Each row below holds a small network's activations on one input, seen along a few directions.
Each table varies a few parts of the input and shows all the possible inputs, shuffled.
A made-up example of a description, with smaller parts first: values(2) and (point or ring(9) or (line(6) and ring(8))).
Shared parts are said once, and a part with two or three values counts as separate values.
In the rows, zero is written as 128.

Other details of the inputs vary at random and push rows far along two fixed directions, the same in every table; ignore that.

Rows:
row 1: [137 135 102 145 139 139 140 132 109 144 133 139 136  93 105 139 118]
row 2: [139 108 149 107 134 145 137 135 103 132 127 139 140  82 141 156  84]
row 3: [139 150  89 156 142 125 151 128 127 143 137 139 135 120  97 128 135]
row 4: [124 120 149 123 126 142 112 149 130 133 121 133 135 113 156 145 123]
row 5: [135 136 106 144 139 132 140 122 125 131 132 136 127 121 106 137 134]
row 6: [118 225  29 184 125  91 163 115 171 151 160 111 129 190  53  95 193]
row 7: [121 148 104 142 126 111 125 116 140 126 131 118 118 162 104 104 155]
row 8: [111 138 143 116 110  84 123 105 163 107 125 105 108 219 133  69 162]
row 9: [124 131 132 136 129 137 115 149 133 138 126 132 138 113 142 141 131]
row 10: [134 130 123 117 130 143 136 135 110 135 133 133 139  89 123 155  99]
row 11: [121  62 215  63 114 135 104 115 122  88 107 124 108 141 183 136  95]
row 12: [131 143 114 134 128 119 142 127 127 137 134 129 135 131 115 118 125]
row 13: [108  77 212  77 105  93 100 100 148  80 103 107  93 217 182  68 139]
row 14: [138  89 157 101 133 158 127 135  93 125 122 142 137  65 144 166  78]
row 15: [127 130 124 126 129 124 131 127 121 129 129 126 128 124 122 122 122]
row 16: [134 148  96 158 125 117 131 127 146 133 129 114 118 152 131 104 165]
row 17: [137 121 136 114 135 139 141 130 117 128 130 137 136 101 131 155 101]
row 18: [128 105 144 137 134 162 103 150 114 136 119 145 141  82 144 161 122]
row 19: [ 96  91 204  74  94  90  86  96 156  79 107  93  87 234 172  65 151]
row 20: [139  97 150 127 144 169 114 159 104 140 121 153 151  49 152 185  94]
row 21: [131 153  94 153 136 114 147 128 128 145 135 132 133 133 101 108 139]
row 22: [135 135 114 137 136 127 145 131 118 140 133 136 137 110 115 128 117]
row 23: [128 114 146 103 123 145 124 125 115 119 128 128 128 106 134 156 103]
row 24: [143 120 118 145 135 140 130 134 123 130 126 127 128 105 146 135 133]
row 25: [137 137 103 140 138 139 144 126 121 133 137 137 134 104 105 151 124]
row 26: [119 169  87 170 130 124 121 146 149 153 137 127 139 135 107 124 166]
row 27: [119 144 116 130 120 111 123 114 142 121 131 114 118 166 113 106 149]
Description of these inputs: values(2) or line(5) or (line(4) and ring(5)).
A walk changes only the line(5) part. It starts at row 18 and steps to row 26. List the rest of the walk in order.
Answer: row 20, row 9, row 4

Rows:
row 28: [133 122 135 152 139 108 135 122 171 111 119 135 112 188 151 105 177]
row 29: [ 95 145 146  95  99 112 120  98 145 114 136 115 117 192  95 114 134]
row 30: [113  96 187 109 113 130  81 126 164  93 106 119 107 186 185 124 163]
row 31: [157 172  47 178 176 115 188 165 100 181 154 151 168  36  76 141  95]
row 32: [128 114 171  88  81 107 138 108 130 123 119  94 108 181 187  66 113]
row 33: [127  43 234  84 127 204  81 160  95 122  99 170 149  46 200 214  69]
row 34: [129 110 129 132 138 182  82 164 110 131 126 127 142  36 153 207 117]
row 35: [142 153 103 136  96  76 164  97 157 128 132  82  98 213 156  34 161]
row 36: [100 159 134 125 110  70 132 122 147 138 131 111 126 205 112  44 147]
row 37: [147 183  22 163 151 125 185  86 123 129 161 126 115 120  28 155 144]
row 38: [153 124  72 147 149 134 179  88  86 128 138 141 111  97  62 128 110]
row 39: [143 203  19 204 150 171 132 165 138 172 156 139 162  53  76 207 162]
row 40: [147 142 124 106 101 102 152 102 156 108 132  84 103 186 173  95 140]
row 41: [ 86 113 195 104  89 132  52 136 159 114 108 109 118 191 176 109 164]
row 42: [106 104 195  64 117  96 104 122 148  86 117 106 110 181 166 112 116]
row 43: [127 106 127 153 132 174  88 169  86 157 118 140 149  36 144 154 114]
row 44: [161 198  15 185 166 131 181 124 120 156 162 140 155  79  44 168 134]
row 45: [106 218  78 142 131 106 154 166 144 175 161 131 171 114  75 142 118]
row 46: [ 99 121 188  75 114 119 111 139 131 122 126 128 139 140 141 136  93]
row 47: [128  84 192  84 139 126 126 163  88 140 116 147 152  65 165 131  51]
row 48: [ 85 165 127  96  89  97 130  79 155 107 140 103  97 233  73  91 155]
row 49: [148 171  51 169 151 152 171 138  85 176 152 161 169  45  47 163  95]
row 50: [140  46 169 133 144 170  78 156  81 124  97 136 121  41 187 144 109]
row 51: [100 206  58 182 115 152  97 170 145 177 150 119 155  99  88 158 172]
row 52: [132 183  43 140 138 138 175  94 124 125 162 128 120 115  32 177 131]
row 53: [108 134 134 156 106 117  86 135 145 138 114 115 123 179 146  69 180]
row 54: [140 122 119 177 142  99 146 123 152 133 116 143 118 181 138  66 176]
row 55: [128 132 103 124 124 135 161  95  91 133 137 139 120 117  66 123 104]
row 56: [160  18 214 100 153 192  96 144  91 100  93 163 130  40 212 201  79]
row 57: [142 126 127 115 160 116 150 153 117 130 136 134 145  74 134 156  87]
row 58: [113 128 145 156 111 113 105 131 149 137 112 130 125 189 149  67 176]
row 59: [111  82 175 114 113 121  52 130 148  90 102  88  94 165 195  98 171]
row 60: [154  27 252  20 106 174 116 120  98  82 103 118 113  78 251 193  34]
row 61: [125 104 158 114 132  78 128 118 128 111 114 117 112 176 146  53 129]
row 62: [136 130 132 142 143 148 138 144 149 129 128 153 139 117 142 173 137]
row 63: [ 95 172 137 103 118  64 128 133 178 115 140  96 120 210 129  85 152]
row 64: [113 135 130 101 115 109 127  88 149  93 135 108 104 189 102 122 144]
row 65: [165  89 117 174 163 167 137 153  94 148 114 169 145  45 144 154 116]
row 66: [125 127 122 152 127 118  87 128 161 108 115 108 109 175 153 105 189]
row 67: [157 171  40 180 157 115 177 118 109 156 148 140 143 101  59 115 131]
row 68: [113 128 129 121 111 105 134  94 121 122 129 121 115 176  94  76 135]
row 69: [170   6 192  82 159 185 137 113  39 102 101 168 119   9 158 184  29]
row 70: [150 213  44 150 115 170 190 150 118 189 169 133 171  49  91 203  93]
row 71: [126  68 175 136 120 117  77 125 134 105  94 115 101 169 189  65 166]
row 72: [113 150 123 120 129  67 129 115 166 105 132 100 110 207 121  73 161]
row 73: [ 88 179 130 111  96  87 118 109 169 125 139 106 124 228  94  85 160]
row 74: [122 196  78 180 133 139 155 155 163 172 147 160 161 133  87 159 159]
row 75: [112 133 145  96 116 107 118 106 151  96 131 111 115 183 120 120 138]
row 76: [147 104 139 153 146 161 146 157 105 155 118 178 155  70 141 152 104]
row 77: [153  47 177  76 148 164 128 105  85  84 114 145 114  66 145 188  65]
What do these inputs look like to the network?
Answer: ring(5) and (point or line(4) or line(5))
The inputs of row 62 and row 28 match in every part but the ring(5) part. If row 63 is changed in the same way as row 62 into row 28, which row does it become?
Answer: row 57
The inputs of row 76 and row 74 match in every part but the ring(5) part. If row 47 is changed in the same way as row 76 into row 74, which row does it become?
Answer: row 45
Which other rows does row 29 become when the line(5) part takes its other values? List them by row number.
Answer: row 45, row 46, row 48, row 73
Which other rows does row 36 become when the line(5) part takes its other values? List them by row number.
Answer: row 47, row 49, row 55, row 68
A walk changes only the line(4) part. It starts at row 43 and steps to row 53. List the rest of the walk in order.
Answer: row 58, row 76
